A small network was shown many inputs. Here are its activations along a few directions, one row for each input.
In each table, some parts of the input vary, and every possible input appears once, in random order.
Descriptions start from the smaller parts, as in this example, which fits no table here: one of 8 places around a ring, together with either a single point or one of 9 places around a ring or (one of 3 separate values, together with one of 6 places along a line).
Shared parts are said once, and a part with two or three values counts as separate values.

Other details of the inputs shift rows strongly along two fixed directions, in all tables alike. That doesn't count.

Rows:
x1: [ 25 -14  -1 -12 -45 -33   1  13  27   6  15  60 -43]
x2: [ 36 115  -2  -4 -44  27  -9   7   7  16   0  40 -22]
x3: [-28  51 -58 -20  46  32 -36  -6  13 -10   6 -20   4]
x4: [ 36 -14  32 -12 -47 -57   6 -14   8   4  -6  42 -17]
x5: [ 27 -60  44  -7 -32  -8  41  25  -1  -5   3  40   7]
x6: [-33  66  -4  17  26  40 -32  -4 -14   8  -4 -47  17]
x7: [-15   6 -46  15  63  23 -29 -18   5 -26 -10 -36  23]
x8: [-21 -73  10  17  13  -3   7  17 -27   6  14 -43  39]
x9: [ 27 -35  50  -8 -19 -36  57 -15   8  46 -30  32 -17]
x10: [-47  13 -33  18  45   3 -12  16 -19 -20  19 -43  20]
x11: [ -21 -104    1   11   20  -28    7  -17   -9  -34  -23  -44   34]
x12: [ 32 119  -2  -6 -15   2   4  17  16   2  43  28 -50]
x13: [-39 -65  -9   3   4 -31 -16 -26 -26 -16 -13 -18   5]
x14: [-24 -72   3   9 -11  -3 -13 -17 -29   2 -15 -21  19]
x15: [ 16 -57  29  -2  -9 -39  31  20  -2 -25   3  38   1]
x16: [ -8  44 -40 -16  21  56 -29   6   9  11   6 -17  13]
x17: [ 35  16  32 -20 -15 -47  53 -20  20  27 -23  48 -49]
x18: [-13 -47  27   6  14  -6  -1   3 -28  14  18 -48  25]
x19: [ 33  96 -11  -7 -45  56  20  16  26 -15   6  39 -21]
x20: [-46  26  -6  15  50  -2 -39 -15  -9  -7  -5 -59  11]
x21: [-34  32 -47   6  15  48 -39  16  -3   8  -8 -21   2]
x22: [ 61 -43  30  -3 -35   6  26  -3  29   7   5  48   0]
Each input here is: one of 2 separate values, together with either a single point or one of 10 places around a ring.
- Changing only the choice among 2 separate values turns x9 into x17. The same change can be made to x2. Which row results? => x4
- Which other rows does x14 become when the choice among 2 separate values takes its other values? List them by row number. => x13

Rows:
x23: [ 11  53   2 -18 -19 -18 -11 -19  15  20   1  44 -36]
x24: [-43  58 -39   5  12  33 -22  39 -21  -5  21 -18  19]
x25: [ 43   5   3  -5 -52  17  24  -6   5 -21   0  50  -2]
x26: [  23 -102   41   21  -19  -14   20   11   12    8   -4   35   14]
x27: [-23  52 -30 -18  -3  55 -32   5 -13  -6  -4 -30  22]
x28: [ 13  40 -14 -30  14 -10  12  18   6  -2  -9  33 -31]
x29: [-23  80  -9  -4  35  25  -3   0 -28  27  -8 -35  23]
x30: [-24 -39 -13  -3  52  -8 -30 -10 -32 -21  24 -44  36]
x31: [ 34  31 -13   9 -24  38  25   8   6 -11  -3  55  -9]
x32: [ 30  23  -6 -16  -6  18  -8  20  41   9   8  31  11]
x33: [ -2  45 -22 -20 -11 -19 -14 -15  14  10  -5  36 -26]
x34: [-44 -26   9  25  36 -15 -24 -33 -31  -6 -36 -46  23]
x35: [-23 -19 -28  21  50  23 -23   0  14 -25 -22 -46  55]
x36: [  6  54 -18   4 -18 -19  -4 -21  20 -12 -12  38 -30]
x37: [-14  62 -50  12  35  57 -32  12  35  -2   2 -33  15]
x38: [ -7  75 -36  11  34  46 -48   0  10 -38   7 -25  19]
x39: [ 32 -63  57   3 -22 -44  44  -4 -11  40   0 -14   1]
x40: [-20 -75 -22   5  32  21  -4  -3 -34   5 -17 -15  46]
x41: [-31 -45  27  29  29 -24  -3 -30 -33   6 -33 -48  35]
x42: [  3 -80  53   8 -50 -22   9  21  -3 -17  -8  17   7]
x43: [-23  56 -39  -3  -6  65 -26   2  -3  -5  -2 -48   3]
x44: [-32 -34  19   5  34 -18 -16 -21 -39  30 -21 -40  32]
x45: [ 30  43  30   0 -16 -15  39   1   9   5  -2  19 -10]
x46: [ 10 -89  28  12 -42 -35  24  31  -7   8  23   4   0]
x47: [ 16  29  34 -18 -14  -6  49   0  38 -19   0  42 -33]
x48: [ 33 -95   8   5 -25  -1  35  -2  -2  15   0  21   1]
x49: [ 41 -94  34  -3 -17 -46  17  -7  -4  -8  37   4 -10]
x50: [-51 -15 -14  22  38 -18 -27 -39 -15 -14 -31 -38  12]
x51: [ 26  32 -23 -11 -29  43   6   0  -1  -2  12  15 -14]
x52: [-34 -21   4  -6  53 -11   6  -9 -30  18 -12 -56  42]
x53: [-45 -21 -51   4  40 -19 -20 -14  -5  -6 -21 -46  -2]
x54: [  8  46   8  -1 -46  34  -5  32  13   2  16  19 -32]
x55: [ 31  71  31   7 -18  -1  32   1   1  14  -7  18  -6]
x56: [ 10  46  13   6 -23  -2  -7 -16  10  28  -3  12 -39]
x57: [ 19  15   3   9 -23  -5  13  17   5   4  51  26 -30]
x58: [ 12  60  18 -12 -20  -9 -12 -19   5  27  -2  35 -27]
x59: [-27 -44 -24   3  58  -9  -1   7 -22 -13 -25 -46  -6]
x60: [ 37  15  14 -12 -10 -28  34  22  19 -21 -16  52 -45]
x61: [-36 -49   1  27   4 -11   1  25 -26 -26   1 -30  36]
x62: [ 29  -3  -7 -29 -33 -52   8   1  19   6  -4  57 -35]
x63: [-20  50 -47 -18  15  60 -21  -5 -23 -11   1 -11  24]
x64: [ 23 -81  62   4 -25 -53  22 -13  -8  36  -7  -8  -9]
x65: [21 12  3 -1 -9 32 -3 22 22 25 11 47 -1]
x66: [  2  24  19 -36   5   0  32  -2  28   3   7  27 -20]
x67: [ 17  48 -29  -4 -22 -25   9  -3  23 -16 -16  47 -35]
x68: [ 27  22  -4  10 -17  42   4  24  31  28  14  34 -23]
x69: [-13 -47  19   5  29 -21  22  -8 -15  21 -10 -57  19]
x70: [ -7  57 -36 -14  37  39 -52   5   9 -15  18 -24  20]
x71: [ 13 -93  41  18 -24 -53  23   8 -13 -18  30  21   9]
x72: [-46 -37 -17  13  38 -17 -28 -35 -17   9 -21 -52   1]
x73: [ 40  32  -5  -5 -11  18 -21   7  35  -7  29   6 -18]
x74: [ 26  14  -5  -9 -39 -31   9 -12  26  14   3  39 -51]
x75: [-48 -25  -7  -4  55   9  16 -15   4  -8 -10 -60   8]
x76: [-24 -35 -12  19  45  -8 -18 -17 -26 -39  15 -47  35]
x77: [ 37   8  21 -12 -67  13  14   1  15 -16  -5  31  -9]
x78: [-48  68 -18  -2   4  54 -42  28 -16  -9   4 -17   9]
x79: [ 10 -95  39  -3 -20 -55  13  10 -16   4  40  23  10]
- Describe the family of inputs behind these rows. => one of 3 separate values, together with either one of 9 places around a ring or one of 10 places around a ring
- Changing only the choice among 3 separate values turns x23 into x72. The same change can be made to x44. Which row results? => x64
- Changing only the choice among 3 separate values turns x65 into x26. The same change can be made to x28. Which row results? => x60
- Which other rows does x34 become when the place on the ring of 9 takes its other values? List them by row number. => x36, x41, x45, x47, x50, x55, x60, x67
- Which other rows does x56 become when the choice among 3 separate values takes its other values? List them by row number. => x34, x58
